These are the activations of a small network on made-up records, seen along a few directions, one row for each record.
Here are examples, each followed by its value of one field, MASU.
The largest differences between rows may come from other fields.
Strong random noise was added to every row along 23 fixed directions; ignore it. To show where, here is one row again and again, with new noise each time:
[ 256  -10   87 -315  -16  139   90 -245  -58 -102 -155   85 -262  732
  -73  127  244 -122 -272  168 -494  105   90  188 -295 -208   15 -662
   16  -47  228  208 -373 -264 -201  320  335 -371  447 -238  285  262]
[  32 -204  -12  348  125 -219   83  189   56 -208 -264 -361 -212 -450
  552  311 -127  153   86  -99  309  190  338  183 -179 -284 -312  155
   17 -336   17 -469  332  281  -89 -369  122  396 -172 -160  205    6]
[-483   81   -8 -196 -291  319 -276  398 -433  160 -598 -335 -439 -196
 -150 -231 -262  124 -624  294  111  -38  279 -164  -47  202  -61  242
 -709   61 -271  566  135  -87   27 -190  -90  228  -80   64 -236  452]
[-254 -161  120 -310 -178 -239  -28 -244   -2  325  276 -188   78   54
 -137  -55 -237  -24  271  476  192 -100 -651  195  -47 -385 -126 -424
  152 -452 -433  -43 -261 -188 -207  -72 -812  155 -416   63 -306 -453]
[  41  453   70  112 -356 -317  204   78 -156 -320  401 -231 -205   42
  288  618  221 -102  397 -326 -255 -126  467  865 -154  102 -171 -132
   43 -202  245  106  161 -219 -271 -291  173 -218 -116 -149  475 -128]
[  52 -148  -83  -93 -213  175 -183  196   32  -70  170   -7  287 -220
  306  121   30 -108 -200  100  138  -95 -316 -467  -48  -17  345   26
 -188 -185 -229  -38  -63  -78  123   -3  174  -56   78  -39  -12  373]
[ 272  140  374  576   15 -292  197   85   58   62 -228 -196   45    2
   38  318  563 -420  -91  -56  250  141  185  270  -68 -685 -599 -275
 -218   50  -61 -223  241  250 -372   10   74  107 -285  170  290  197]
[ 183 -231  250  -46   -2  220   84 -415   69 -231  -22   19 -403   48
  205  220  210  353 -326 -133 -183  389  157 -256  -67 -483   88  -77
  250 -829   78 -109  -15 -136  -19   86   51 -248   13  -82 -216   -1]
[-196  394   76  311 -492  207 -305   82  145  -55 -486 -177 -583 -176
  165  364  121   14 -246  279  278  303 -123  -55  233 -363  132  359
 -124  -15  112   22  -88  337  812  149  433 -328  189 -353 -596   43]
[  86  306 -313  -88  165 -501 -141  -32 -535  329  209 -187  111  483
   -2  364 -141 -307  233  469   48  206   96   82 -563   69 -203  298
 -204 -172 -499   83 -148 -373 -207   27  189  -58  160   29  594  483]
[  80   85 -228  345  336 -161  -59 -372 -177 -282  268 -169 -199   75
 -102  210    8 -195  185 -194   96  299  326   91 -293   34 -407  313
  -27   42  -25  183  210 -239  -96 -119 -307  203  -14 -100  -68 -440]
[ 227   77  116 -195 -382   29 -478  157  -25 -125  -27  201 -842   44
   10  294  217  291 -470 -328  -10  389   31  325  152   41 -210 -175
  109  -70  -70  102 -326 -291  800  165    0 -412   89    4  -83    3]
[ -61  -81  218 -209   85  469   54  343  -82  338  244 -145 -475 -528
  118 -117 -513  215 -634 -143  -56  271  456 -167 -231 -208 -112 -241
 -134 -336 -151  437   78 -193   59 -165 -327  140 -363  347  234  368]
[ 130 -244  -94 -112 -165 -330 -293 -235 -199  233 -473  411 -131  507
  -53  -32  131  376 -272  -87  117  166    0   25  -59  322    4 -173
 -119 -213 -311 -563  145   16  -76   10  107   84    9  -54  222   81]
[-145  282 -148  350 -156   87 -214 -103 -289 -288  -39  275  112  -86
  544   19  143 -259 -414 -250 -237   11  325 -283   50  292  229  338
 -398  342  226  -15 -236  -72   73  460  576 -282  278  106   18  147]
[  53 -473  -30  107 -511  165   85  437  404 -123 -279  -55  153 -590
  174 -230 -161   12   93  113  107  381 -352 -357   87  -46 -483  179
 -278  -92 -151 -363   48 -384  357 -414   24  236  226 -175 -606  171]
[-218 -201 -431 -144  292  -58 -175  101 -144    6   18 -118  110 -287
  -62 -279   -7  136 -178    7  391 -339 -178 -109  260  -74  309  561
  302  -24  129  -83  -66  381   19  572   76 -148 -216  483  317  233]
[  22  221 -431    7  -90   75  151  134  168 -111  368 -288 -134 -132
 -281  143  326    9  226 -159 -129  357  417  219   70    0 -159  233
  500  120  293   40  149 -184   68  -79  237 -239  278 -328  610  135]
[ -57  422  -15  223  -63 -171  113  100  169  225  255  191  -66 -158
 -112  489  -67  512 -429   -5   13 -595  -93 -328 -251  223  322   54
  429  208 -294  399 -355  589 -142   53  257 -102  -51  426  190  182]
[-456   13 -271 -235 -211  -66  178  187  182 -145   23 -256  164  -36
 -205  -10 -347  -27  -17  251   82 -279 -132  168   -5 -116 -126 -239
  228   46  386  231  -65   57 -395  467  205 -264 -116  182 -162 -194]
[-306  140  -26  247 -308 -106   94 -320  -68   27  -47  226 -113  321
  -64  160  -98  199 -126   13 -278  574 -184 -657  155  267  -52  363
  110 -444  -54  309 -146 -112   10  201   98 -135  -18  -28 -317 -350]
[-126  103 -394   13  125 -259  -81 -177 -432   31 -194  -53 -437  357
 -616   76  287  450  227 -356    4  -90  165  629  123  565 -128  448
  474   10    0  111  115   53  210  192    7 -335   50 -320  289  -98]
[ -79  195  365  -17  334  -95  -48 -184   50   58  -36   17  300  -32
 -248    0  388  290   89  141   54 -164  -94 -192  522 -109  118  159
  440  209 -115   58 -249  348  -85   45 -333   21 -132  280 -380 -238]
[-153 -126  -46  219 -335  348  214  160  146  136  287 -113  262 -644
  158  207 -458  -17 -124   21  194 -205 -388 -119 -133   57  181 -104
   56  -79  -16  113   35   62  137  134  130 -156   -9 -143 -325   98]
[  57  -81  -85 -596  -42  397 -221   65  216 -235   66  175   81  115
   63   20 -309  185 -390  -29  -70 -233  314   89 -120  294  446 -754
   -6  352  394   44   94  -65 -114   75  277 -116  280 -102  -76  -24]

[-124  -97 -289 -238  248 -156 -150  310  -80 -158  -15 -282   22  -77
  351 -103  -43 -230   18  301  -59   -5  -76   79   31 -198  -92   18
  173  241  115  -34 -587   -2   28  297  129   27  208   59  529  205] => gesa
[  37  385 -208 -172  428 -394 -436  -87   17 -291  -63  -72 -146  632
 -106  213  506    3  104   93   16  128  469 -149  -91 -174  -85    6
  136  149 -156  -58  -48   66 -122 -135   54   49   58 -120  282 -143] => seze
[-487  296 -265  -49 -419 -273 -387  195  -53   74  122   48  240  287
  248  176 -258 -288  -45  171  230  -26 -229 -363   26  330  318 -210
 -387   -1 -211  105  163  159 -134  -59   39  228 -363 -103  196 -319] => luv
[  27 -131  222  481   53 -183  404  389  -17   13 -756  130   85   35
  -53 -254  233  122  240 -212 -278 -336 -133 -187  -80  154 -446  291
 -296    9 -301 -110  -52  165   60 -248  309   51   71 -159 -275  398] => venuv
[ 111  -52  249  109   82 -300  469 -220 -147  367  -19  336  531  208
 -220 -238  158  225  177   36 -444 -115  -17 -229  -18  335 -223   97
   34  -18 -335  -76 -164 -158 -690 -245 -177  224    5  405  167  192] => seze
[-249 -176 -355 -121  429 -207 -211  -45 -541  -61   86 -136 -298  363
 -224  -72 -298 -273 -131 -207  188 -443 -264  570 -188  234  -71 -273
   69  218   87  503 -197  122  -50  727 -299  -80 -295   63  408 -346] => vaser
[ 332 -251  231 -108 -705  -54   95 -106  -71  169 -491  -51 -441  398
 -295  289  129  139 -245  464  263  154 -591  -26   97  124  366  278
 -407 -447  -53  247  429  282 -169 -496   21  499   85  130  236  308] => rimab
[-281  100 -186 -251   84  -20 -269 -384 -192  207   19  -56   85  235
 -433 -118 -240 -186 -377  480  315   58  -86  -27   19 -143   98 -127
   38  337   85  144 -116   13 -266  703  -91 -125   72  274 -234 -269] => venuv
[  -3 -472 -459 -423  -26  280 -200  102  -29 -475 -145   89 -415   74
 -444 -547   27  198 -397 -369 -125 -458   76   -6 -249  363  -59  -48
 -241  182   59  313   57 -381  -18   15 -160   -4  176   42 -150   47] => venuv
[ -16  -93 -121 -443  347 -109 -455  259 -176  -44   69   65  370  277
 -418  -21 -162  -11 -214 -103  373  481  221 -375  238  240 -307   27
  -29  -31  -86  175  349 -365  -31  443  -20 -200 -276  415 -215   -6] => vaz
[-448  -84   33  -24 -634  176 -130  112 -121 -375  -22 -305  120 -231
  375  246  154  -41  -39  -97   94 -382 -263   72  340  393  613 -263
 -219 -116   82  146  313  253 -219 -368 -131  323 -181 -576   47 -353] => luv
[-283  417   15    9 -470 -281  101  312  174  126   57  229  346 -209
  117  303 -247  357 -232 -141  -59 -166  541  166   -1  450  -86 -382
  121  341  126 -252  148  107 -502   19  543 -148  -61  281  127  -30] => seze
[ -82  250  -58 -230  -39   73 -453  -18 -136  110  584  -61  -58 -253
   68  217  -33  108 -122  -89  179 -238  190  -15 -341  -64  205 -215
  -18 -192 -619  -22  -18 -339  196 -193 -338 -192 -183 -141 -187    3] => vaz
[-147 -102 -101  133  -68  -16  511  401  200 -322  379    0   81 -158
  146   18    9  105  356 -521 -675 -270 -120 -145 -270  171 -386 -204
  349 -326 -107  291 -399 -389    0 -100  103 -334   -8 -333   54   -2] => vaser
[-344   36 -203   -9  -47  -31  225  637 -112  256 -183 -364   66 -471
 -216 -156 -149  168   -1  -11  136 -627  162  317 -142  187 -106   44
    7  248 -172   67  163  272 -214 -142  152   65 -123  -40  405  489] => vobe
[  37   45  -66 -416   62  164 -210   -4  245   28  456 -144  -46  141
 -317   60 -230 -248   84  224  353  -73 -287   79  -30 -296  265 -335
   68  -13  102  308  186   19  119   47 -345  -20 -227   86 -119 -290] => vaser
[-145   83 -102 -227  -58    1 -517 -154 -131  -28   40 -358  282 -247
 -152  160  703   50 -283  365  278   81  154 -148   32 -486 -121 -143
  251   97 -600 -469 -283 -367  -76  200  -67 -329  319 -348 -294  268] => navop
[ 126   62   52 -501 -686  121 -132  142  255  -47  379   94 -468  -70
 -362  266   39  504  -92 -242 -155  103  150  385 -115  296 -116 -521
  236 -142 -209   64   97 -602  236 -507 -200 -210  162 -288 -195 -156] => rimab
[-189   92   50   39 -413 -212 -225  452   93  -91   20    0  693  -25
  396  169  426 -243  267   61  -50  164 -290 -605  161  -56 -148 -132
 -211 -281 -591 -408 -154 -362  136 -160  256 -215  -10 -447 -233  231] => gib
[  14 -184   54 -179  302 -107 -457 -188 -752  450 -256 -189 -257  208
  -25  384 -374   78 -557  428  390  439 -147  -40 -299   -1  -66  -40
  -42 -298 -607   75 -246 -127  200  561   -7 -110  148 -146   17  321] => vobe
[ -81  437 -107   79 -304 -588 -222  172 -218  234  344   22 -174   34
 -393  445  493  261    9 -265  113 -124  -44  427   79  233 -377   42
  453   65 -558   44 -266 -105  106  118 -135 -381 -220  133  392    5] => tomit
[ -96  564  207  217 -414  -18 -340 -356 -333   -3 -159  171 -350  555
  108  294  519 -218 -301  107 -208   85  -72 -175  192  162  436  116
 -436   76 -128  412 -195  143  133  -25   27  -38   43 -137   62  -83] => navop
[ 123   80  -55  335   72 -447  345 -316  244  289  -86  244  193   60
  376  124 -686   -6  422  368   25  276   37  197 -396 -194 -337   92
   72  -70  194 -662 -101   80 -153   78  377   48  131  232 -183 -194] => gib
[-117 -211  480  199 -111  -25   64 -205 -389  -87  -47 -195  219 -140
  249  270  354  154  276 -295 -100  401  -57  110  521  240  -81  -45
  156 -543 -209 -136  207 -160  -78 -291 -454  165 -253 -546 -152 -372] => zute
[ -34  109 -136 -288 -603 -448 -259  100   74 -412 -176 -413 -195  379
  179  471  643  -69   88  529  -13  141 -156   54   11 -269  -42 -109
  -19 -232 -208 -121 -229 -127 -313 -445  108  215  272 -342  399   47] => gesa
[-266 -109 -166 -396 -171  345   90  219  162  165  -36 -155  431   90
  -42 -234 -148  -91   29  372 -178  -73  -83 -344  -97   37  267 -460
 -124  -21  -65   43   56 -141 -262 -191  108   58  164 -458  102  286] => gesa
[-195  381  493   37 -398  190  300 -436 -161   27  325 -256  285 -390
  117  592  486  484 -101  225 -440  132  275 -126  268 -117  273   47
  594 -425 -158   57 -329 -229 -441  -85   76 -422  276 -232 -311  100] => vaz
[-219  293   -2  172 -595 -123   63  378  180  132   59  117   48 -507
  -17  386 -280  338 -628  -97   71 -125  316  120  -69  433 -269 -366
  108  590   13   81  -60  121 -335   73  358   -9   59  363   62   25] => tomit
[-220  -87 -362  -36  -99  357  135 -120  -86    0 -235   70 -134 -196
 -435 -574   60  425  -38 -229 -325 -631  334  103 -298  520   84  209
 -132  309 -146   21  115 -212  -84 -352  -72   -9  321 -345 -257  212] => zute
[   9 -377  -54  631  204 -114  -13  -60    8  -12  103   42   78 -344
  398    4 -340 -312  104 -297  272  174 -376 -109 -201   19 -441 -149
 -167   34 -271 -198    0   41  205  -52 -460  458 -287 -203 -177 -495] => tomit
[  64   27  136  194  178  106   23 -452 -136   86  -81  -60 -158  138
  -38  -98   21 -247  213   75   18   70  -42  415   20 -166   -7  -66
  -85  136  148  -18   21   56  120   15 -346  106    2 -231 -171 -325] => zute
[-222  115 -112  173  -14 -186 -267 -396 -249 -179 -400  243  -98  285
  256 -158  371   43 -322  -38 -238 -281  213 -148 -191    5   67  -24
 -246  157 -203 -332 -364   11 -203  238  193 -101  203 -120 -137  -48] => navop
[ 108  118   27  -88  527  100  -27 -349  -56  -45  247  -19 -178  179
    4  233 -227  155  175 -203  -10 -116  419  290 -360  -32  266 -297
  285 -132   80  -73  235   93   45   -1   -7 -150   28 -422  -53 -317] => vobe
[ 438 -126  123  -65 -134  116 -114 -379  245  331  106  575 -236  -25
    4  -90  -35  273 -467   25   78 -123 -298  -27 -114 -191  319 -180
  105   31  -62 -326 -320  122  268  226  -23 -168  123  505 -103  156] => gib
[-161 -130 -230   53  157   45  -39   17   31   11  371 -235 -395 -344
   25  -98 -146  -11  -17  -20  104  -37 -332  -33   62  -84  107  188
  332   43  -51  326 -279  224  228  -67 -551  354 -176   35  384 -309] => rimab
[ 284  331  406 -229   -9   32 -196  262   73  -45  -76  -44   17  277
 -281  351  321    6  432 -104  226  -31   54  512  447  114  169 -110
   12  107  156  101  456  157  437 -292   26 -207 -134 -202 -217  -33] => luv

Which value of MASU does each new row have?
[ 174 -105   49  312  -84 -242  122  -82 -204 -219  285  -24  -69  -14
  297  345  136 -143  201 -381  -11  181 -144  196  109  168  -61  203
   47 -368   94   60  133  -25  -47  -56  -97   94 -235   31  408 -203] => luv
[ 119  171  119   23 -339 -298 -358  430   99 -184    2   78   15 -159
  199 -133  703 -396 -204 -142   83  -10    0  145  335 -370 -424 -107
 -310  383 -122 -257 -316 -182  119   91  -59  -76 -172  496  232  208] => navop
[-135 -457 -232 -611 -109  338 -123  185 -136 -157 -177 -261  136 -322
 -544 -532  169  183 -447   13  205 -216  235  244  388  237   41  -38
  -18  398  305   78  324 -186 -469  114 -208  152   92  313  164  249] => vaser
[ 313   -2  -68  392 -125    3  230 -745 -128  -36  520  196 -319   92
  107  260   87 -102   83 -363 -180  -13  -12  435 -434  -65   58  -46
   85 -341   82  -69   13 -234  -64   63 -165 -198   34 -112  143 -276] => gib
[-129  376 -101  -23  -28  195  136   58  235  704  152  453  104  138
 -506 -622 -204   -2  131 -123 -107  141  235 -255  139  120  200  168
  -88  188   67  -78  377   66  213  -27   54 -146 -206  232  131  107] => vaser
[ 382  139  564 -173  192 -289  250  487  -24 -545   16 -215 -115  157
  256  399  -60 -173  714  -28 -269  -39  -55  587  211   14 -389  224
  -63 -134  387  531 -167 -185  192 -318   17  -37  -72  337 -202  -57] => luv
[ 126  354 -198 -282 -313  317  384  -55  378  345  571 -166   93  -68
  -11   -2  -33 -199  380  551 -389 -117  -40  348  -98 -113  590 -220
  324  380  369   63 -258   35 -103 -403  139   35  545 -280  803  296] => gesa
[ 355   36   95   13    1  129 -309  131  -92   71   95  -34 -234 -141
  -47  131  257  -62   85   39   94   11 -271  106  -31   47  -62  167
 -131  200 -457  131 -268 -220  694 -349 -307   29  232 -210 -142  277] => seze
[-215 -738 -264  -88   45 -232  124 -357  -51   33 -293  103 -261   66
  187 -339 -400  288  -16  -13 -115  -12 -473  421 -169  -98 -372 -493
  440 -329   53 -525 -547  -91  -72  515 -252  -31   -1 -196  -28 -453] => gib
[ -25  261  -96  373  466  -94   40 -282 -124 -140  -94 -290  192   68
  237  426  249 -116  214   41   68 -191  426  202 -364 -317   38  -89
  226   65   -7 -348   59  275 -193  165  430 -242  206 -594   61   67] => navop
[-169  416  335  -22 -174  279   18  445  125   49  457  123  231 -103
  127 -335  300 -435  293 -372 -323 -491  -62 -131  253  -25  318 -261
 -445   89 -131  384   50  -60  206 -416 -369  -42 -507   15   35    3] => vaser
[-243   57 -153  383  -57  102  -78  170   58  533 -222  253   -5 -272
  283 -394   90  -52 -408 -104 -144 -110   -2 -254 -164 -128  -36 -351
  -72  389 -411 -456 -457  236  278  206  146  -36   53 -284  387  357] => zute
